Each row below holds a small network's activations on one input, seen along a few directions.
In each table, some parts of the input vary, and every possible input appears once, in random order.
Descriptions start from the smaller parts, as in this example, which fits no table here: one of 3 separate values, together with either a single point or one of 11 places along a line or (one of 4 places along a line, together with one of 8 places around a ring).
Shared parts are said once, and a part with two or three values counts as separate values.

Other details of the inputs vary at random and push rows far along two fixed directions, the same in every table; ignore that.

Table:
x1: [  1 -37 -28 -56  25  31 -14 -25  20  49 -17]
x2: [-23  35 -21  13  -8  69   4  14  30  50 -11]
x3: [ -3 -26  -8 -24   9  -5  -1  -4  -4  -1  -2]
x4: [ 12  16  27  24   3 -38   6   8 -23 -41  27]
x5: [ 10 -12   8 -26  12   0 -18 -16 -13  22  -8]
x6: [ 26  -1  37  23  11 -67   0 -11 -25 -49  27]
x7: [  0 -28 -16 -22   7  -3   9 -16   9  16 -10]
x8: [  0 -21 -14 -22   1  -3   6  -9   8  11  -2]
x9: [ 21  -8  11 -25  16   0  -7 -10  -6  17  -7]
x10: [ 19  16  25  10  19 -16 -13  -6  -7 -13  19]
x11: [ -2 -22  -8 -19   2  -1   8 -16  12  10  -9]
x12: [ 13  -6  -7 -24  11   4 -18 -31 -10   7 -10]
x13: [-28  56  -1  52 -31  33  20  27  26  13  -8]
x14: [ -9  44  17  44 -13  -3   9  30  -4 -24  13]
x15: [  0 -28 -11 -20   5   5  -1   0   6   1 -11]
x16: [-13  69  42  86 -35 -23   2  27 -29 -45  41]
x17: [ -3 -20 -16 -26   8   0   7  -2   1   7  -3]
x18: [  7 -14  12   8   3 -32   2 -15 -15 -17  12]
x19: [ 13  -9   4 -27  12  12  -6 -11  -6  26 -10]
x20: [  5 -31 -14 -17   2   6  -2   0   6   2  -9]
x21: [  7 -20  -9 -27   5 -11   5  -5   7   2   2]
x22: [-25  55  -7  49 -33  35  21  32  21  14   1]
x23: [  0 -24 -10 -25   1 -10   0  -9  -1   4   3]
x24: [ -2 -29  -7 -22   8  -4  -3  -4  -4  -4  -6]
x25: [-30  43 -16  33 -32  43  19  29  19  22  -1]
x26: [-29  14 -36   5 -19  65  13  30  40  40 -31]
x27: [ -4 -40 -41 -62  18  12   5  -5  25  34 -26]
x28: [-27  62   4  52 -19  50  -6  20  10  26   6]
x29: [ 14 -11  39  15   4 -61 -10 -23 -29 -45  24]
x30: [ 35   7  58  16  14 -50 -18 -16 -51 -38  31]
x31: [ -1  -7   3  -2   3 -17   2   0 -15 -13  11]
x32: [ 28   2  40  18   8 -70  -4  -8 -28 -55  34]
x33: [  4 -21  -8 -26  13  -7   4   0   4  -3  -3]
x34: [-41  18 -40   5 -28  55   9  16  33  53 -24]
x35: [ -9  75  -5  46 -22  49   5  17  12  13 -11]
x36: [  6 -22  -2 -20   6 -12   7 -16  12   3  -7]
x37: [ 16  -3 -12 -25  11  16  -6 -26  -2  11 -12]
x38: [ -4 -22 -13 -25   8   4   5  -1   3   4  -5]
x39: [ 28 -21  36  19   6 -55 -14  -7 -37 -58  29]
x40: [-26  51  -5  51 -28  40  11  43  21   5 -10]
x41: [ -1 -24  -1 -14   2 -12   2 -19   2   2  -4]
x42: [  1 -17  -7 -19  10  -5   0   5   7  -4 -10]
x43: [ -2 -19  -9 -16  -1  -8   2 -10   1   6   1]
x44: [ 31  -9  35  21   8 -56 -11   3 -25 -58  24]
x45: [  8 -33 -27 -58  29  29  -9 -20  28  47 -19]
x46: [  4  61  43  93 -28 -13   5  39 -20 -55  32]
x47: [  2 -19  -6 -19   9  -2   3   3   6  -5  -8]
x48: [-14 -50 -37 -57  12  18  -8 -10  17  32 -30]
x49: [-27  58  -9  45 -32  33  18  38  21  13   1]
x50: [ 30  -6  42  22  13 -71   1 -16 -30 -55  32]
x51: [  2 -34 -10 -15   2  -6 -14  -4  -2  -2  -7]
x52: [ -8 -17 -11 -19   4  -8  -3  -4  -6   4  -1]
x53: [-32  49  -5  49 -29  45  17  38  12   5  -4]
x54: [ 24  -3  -6 -26  16   6  -7 -25  -1   4 -10]
x55: [ -4 -25  -9 -14   4 -15  -3 -18   0   9  -6]
x56: [ -3   0  15  10   1 -25  -7   2 -20 -26  15]
x57: [ -3 -31  -7 -19   5  -6 -13  -5  -2  -2  -9]
x58: [ 18  -1   8 -23  15   2  -9  -6  -2  20 -11]
x59: [-31  46  -3  57 -34  44   9  38  10   4  -4]
x60: [ 17  -7  -7 -24  12   7 -12 -30 -10   6  -9]
Description of these inputs: one of 5 places along a line, together with either one of 3 separate values or one of 9 places along a line.
- Changing only the place on the line of 5 turns x57 into x59. The same change can be made to x48. Which row results? => x24
- Changing only the place on the line of 5 turns x55 into x6. The same change can be made to x51. Which row results? => x44
- Which other rows does x60 become when the choice among 3 separate values takes its other values? List them by row number. => x1, x30
- List by row number the other rows that have the place on the line of 5 in common with x47. => x4, x9, x21, x22, x26, x33, x36, x45, x46, x50, x54
- List by row number the other rows that have the place on the line of 5 in common with x8. => x2, x7, x11, x15, x17, x19, x20, x25, x37, x38, x53
- Which other rows does x12 become when the choice among 3 separate values takes its other values? List them by row number. => x5, x28

Table:
x61: [ 19 -31   9 -17  16 -13 -18  -9  -4  -4  -6]
x62: [-11  20 -20  11 -10  45   3  25  14  10 -21]
x63: [ -1  -5  25  23   1 -37   3   6 -14 -23  23]
x64: [-19  16  -7  14  -5  41   0  25  14  31 -10]
x65: [  5   6   3  -8   8 -11  -5 -22  -5   2   3]
x66: [-26  16 -23   0 -10  49  -9   5  11  35 -19]
x67: [  5 -29 -19 -46  17  14  -5   4   4  11 -13]
x68: [-10  21 -19   8 -10  41  10  10  37  40 -23]
x69: [ 16 -72 -15 -71  27 -40  -1 -21  -5 -11  -2]
x70: [ -5  35   6  20 -11   5   4  -3  -4  12   3]
x71: [-12  25  -4  14  -8  33  12  11  30  31 -12]
x72: [ 13   9  27  25   0 -19 -14  -9 -37 -28  22]
x73: [  2   6  34  29 -12 -44   0 -11 -35 -36  27]
x74: [-11  22   4  17 -11  17 -10   6 -13  11  -1]
x75: [-10 -38 -19 -37   9  -6   4  -1  13  19  -5]
x76: [-24   8 -16  22 -22  27  10  17  26  23 -15]
x77: [ 18 -43 -21 -43  19   7 -14 -11   8   6 -23]
x78: [ -4 -27 -20 -27   5  -6   9   0   6  -7  -9]
x79: [ 14   4   2 -16  11 -10   9   1   1  -8   6]
x80: [ -8  25  16  26 -14  14  -7   5 -19   0   5]
x81: [ 15  20  26  23   2 -27  -4 -21 -21 -27  26]
x82: [  6  32  -2  20  -4   9  13  11   9 -10  -4]
x83: [-15  31  -9   9 -16  35  12  -1  12  35 -11]
x84: [ 22 -78 -11 -60  22 -39  -9 -33   4 -10 -11]
x85: [ -8  18  23  35 -16 -32  -1  -2 -27 -24  21]
x86: [-26   9  -3  25 -19  19  11  16  20  16  -6]
x87: [-29  13 -23  18 -26  32  11   4   9  25  -7]
x88: [-29  15 -22   8 -20  25  14  29  19  20  -3]
x89: [ 11  31  32  27   4 -27   5  10 -11 -21  28]
x90: [  6 -15  15  -3  10  -2 -12   0  -2  -1  -1]
x91: [ -5 -56 -29 -52  10  -5  -6 -35   6  18 -11]
x92: [  6  20  33  28   3 -18  -9  20 -22 -26  25]
x93: [ 19 -12   4 -17  12 -18  -2 -30 -12  -1   7]
x94: [ 42 -54   4 -54  32 -42 -10 -38   1 -14  -5]
x95: [  2 -37 -25 -25   2  -3   3  -8  15   2 -17]
x96: [-25  19  -2  26 -18   2   2   0  -4  -1   5]
x97: [  3 -21 -19 -23   3  29  -9   1  19  19 -25]
x98: [ 9 29  0 24 -7  9  9  8 12 -6 -3]
x99: [  9  -7   0 -12  12   1  -5   8  -9 -18  -3]
x100: [-26   8 -33  -6 -12  63  -6   2  19  45 -22]
x101: [ 10   6  20  29  -5 -40   5   6 -20 -53  17]
x102: [ 16  33  23  25   3 -21  10   8 -13 -38  17]
x103: [  5 -24 -12 -39  15   6 -10   7   2  12  -5]
x104: [ 19  18  39  27  11 -39   2   0 -16 -26  29]
x105: [ 13  33  27  23   1 -26   5  13 -13 -26  28]
- Changing only one part turns x77 into x95. The same change can be made to x72. Which row results? => x87
- What do these inputs look like to the network? => one of 3 separate values, together with either one of 5 places around a ring or one of 10 places around a ring
- Which other rows does x74 become when the place on the ring of 5 takes its other values? List them by row number. => x66, x72, x80, x100

Table:
x106: [ -4  29  18  48  -9  33 -15  70 -12 -38   4]
x107: [-24  19  13  51 -34 -11  23  34  10   0  17]
x108: [ -1 -79   4 -57  28 -18 -35   5 -28  -1   6]
x109: [ 20  71  27  61   1  15   3  25   2 -24  19]
x110: [-41  48  14  64 -31 -10  29  41  -1 -19  27]
x111: [ 55  16  48  14  32 -39  -9 -12 -25 -59  35]
x112: [-31  17 -41 -10 -21  71  -7 -16  29  66 -44]
x113: [ -6 -25   5 -16   3 -59  10   1 -12 -29  34]
x114: [-20  24 -28  19 -13  25  33  46  36  -8 -18]
x115: [  7 -96 -26 -56   2 -40  -2 -42   6   2 -18]
x116: [-16  52  -7  39 -32  43   4  -3 -14  24 -12]
x117: [ -7 -54 -29 -38  -2 -39   1 -28  -6 -21   4]
x118: [ 21  76  34  50 -10  15   8  27  -8 -24   7]
x119: [  6 -27  27  20  -2 -85   1 -24 -42 -77  32]
x120: [ -9  60  25  57 -33  17  -3  -7 -25  -7   7]
x121: [-27  11 -30 -33  -1  57  -2   0  33  82 -30]
x122: [ 36 -16  -7 -41  35   3 -16 -13  19   9 -18]
x123: [ 20 -17  21 -21  30 -30 -14 -30 -15   6  28]
x124: [-20  -2 -61 -27  -9  43  27  38  54  18 -28]
x125: [ 23 -39 -10 -19   6 -21  16  14  27 -19 -11]
x126: [-53 -24 -49  -7 -27  84 -21  28   8  44 -39]
x127: [ 49  30  51  18  22 -40 -15   0 -21 -53  17]
x128: [-49  -7 -38  18 -36  34  21   8  28  27 -30]
x129: [ 27 -79 -16 -64  33 -40  10  -7  23 -22 -20]
x130: [-12  56  26  46  -8   6  -6  11  -4  15  19]
x131: [ 19 -50 -10 -49  23  -5 -19 -63 -12  10  -1]
x132: [-53 -22 -48 -24 -17  44  30  22  51  67 -33]
x133: [ 28  16  62  12  12 -59 -11 -19 -50 -32  39]
x134: [ 20  15  41  36   2 -46 -27 -35 -40 -39  25]
x135: [-27  28 -19  -4  -4  65   8   2  27  66  -3]
x136: [ -6  75  35  56 -18   5   9  20 -30   6  23]
x137: [ 51 -44 -19 -84  44  -2  -6 -25   1  16 -29]
x138: [ 23 -64 -16 -59  32 -18 -26 -65 -10  14  -6]
- What do these inputs look like to the network? => one of 3 separate values, together with either a single point or one of 4 places along a line or one of 6 places along a line
- Changing only the choice among 3 separate values turns x113 into x124. The same change can be made to x133. Which row results? => x118
- List by row number the other rows that have the choice among 3 separate values in common with x117. => x112, x115, x116, x119, x120, x126, x128, x131, x134, x138
- Which other rows does x123 become when the choice among 3 separate values takes its other values? List them by row number. => x109, x138

Table:
x139: [-15  51  15  50 -19  10  10  19   6  10  19]
x140: [-15 -54 -29 -35   8 -29  20   9  23 -17 -22]
x141: [  6  23  19   9   9 -15  -1   9 -28 -26  23]
x142: [ 29   0  15   8   8 -35 -18 -15 -31 -47  16]
x143: [ 22  -2  40  10   6 -50   0 -20 -19 -24  21]
x144: [ 29  -6  30  -1   9 -35  -8  -1 -29 -27   9]
x145: [-18  25 -42  -3 -20  57   5   6  18  30 -26]
x146: [  1  42  13  30 -12   3   3  26 -15  -6  15]
x147: [ 18   9  27   6  19 -32 -12   5 -32 -39  28]
x148: [ 21   0  26  17   6 -19 -24 -10 -14 -47  12]
x149: [  2 -65 -26 -38   3 -28  18   8  24 -20  -3]
x150: [-18  11 -22 -18 -16  49  17   7  20  47 -27]
x151: [ 13 -24 -15 -40  17   2 -10   2   1  19  -8]
x152: [-19  11 -29  -3 -14  48  17  -4  26  45 -27]
x153: [ -1  25  31  30   7   4 -13  20  -7 -28  19]
x154: [ -4  39  17  42 -16  23   1  31   1   2  -6]
x155: [-15   4   3  26 -14 -50  24  31  -2 -50   3]
x156: [ 17 -40  -8 -47  18 -11   2 -34  -8   7 -15]
x157: [ 20 -37  -6 -41  25  -6 -16  -2   3  12  -9]
x158: [ 17   7  20  20   1 -36  -6 -29 -15 -35  23]
x159: [ 15 -42 -10 -34  23 -24  -4 -39   9  19 -12]
x160: [-21  55  10  35 -13  27  14  21  -7  -3  16]
x161: [ 14 -33  -7 -52  18 -11  -3 -17  -5  14  -1]
x162: [-17  13 -16  12 -11  60  -1  16  31  32 -33]
x163: [ -8  49  -2  53 -21  33  -7  21   3 -12  -2]
x164: [ 14 -38 -21 -37  19 -20 -13 -43  11   9  -5]
x165: [ -9   2 -32 -20  -8  35   5 -15  12  19 -18]
x166: [ -9  -9 -23 -22   7  14   0  -4  29  49  -9]
x167: [  0 -13 -30 -31   1  28   6  -8   9  32 -31]
x168: [-32  26 -23   3  -4  48  13   9  30  44  -6]
x169: [  7 -23  -4 -18  10 -11   3 -32   7  14  -8]
x170: [ 22   0  32   4   9 -45  -5 -11 -24 -26  32]
x171: [  9 -71 -28 -38   5 -24  22   8  27 -18   7]
x172: [ -1 -18  -9 -37  19   1   0 -18   3  11   6]
x173: [-65 -22 -33 -14 -45  20 -10   2   4  47 -20]
x174: [ -9  39  16  32 -24  16  15  10   3   9   3]
x175: [  7 -25  -7 -36  30   4 -14   0   1   5  -4]
x176: [ -5  44  11  55 -16  25   2  24   0  -5  -8]
x177: [ -9   8 -24 -19 -12  42  11  12  15  43 -30]
x178: [ -1  37   8  36 -18   0   2  -9  -8 -22  16]
x179: [ 26   3  25  16   7 -32  -7  -6 -31 -35   9]
x180: [ -8  38  20  41 -12  26  -9  35   9  -1   6]
x181: [-26  56   7  50  -9  17   7  19  10  10  20]
x182: [ 27 -13  43   4  11 -29 -17  -1 -15 -31   7]
x183: [ 18   5  37  19   6 -46  -1 -14 -14 -16  20]
x184: [-24 -87 -17 -21   6  -2 -20 -17 -28   6   2]
- What do these inputs look like to the network? => either one of 2 separate values or one of 4 places along a line or (one of 5 places along a line, together with one of 8 places along a line)
- What sort of input is x143? => one of 5 places along a line, together with one of 8 places along a line
- Start at x181 and move only the place on the line of 5, one step at a time. The first step leads to x166. Which rows follow, in order? => x183, x159, x164
- Start at x162 and move only the place on the line of 8, one step at a time. The first step leads to x176. Which rows follow, in order? => x179, x167, x156, x152, x169, x159
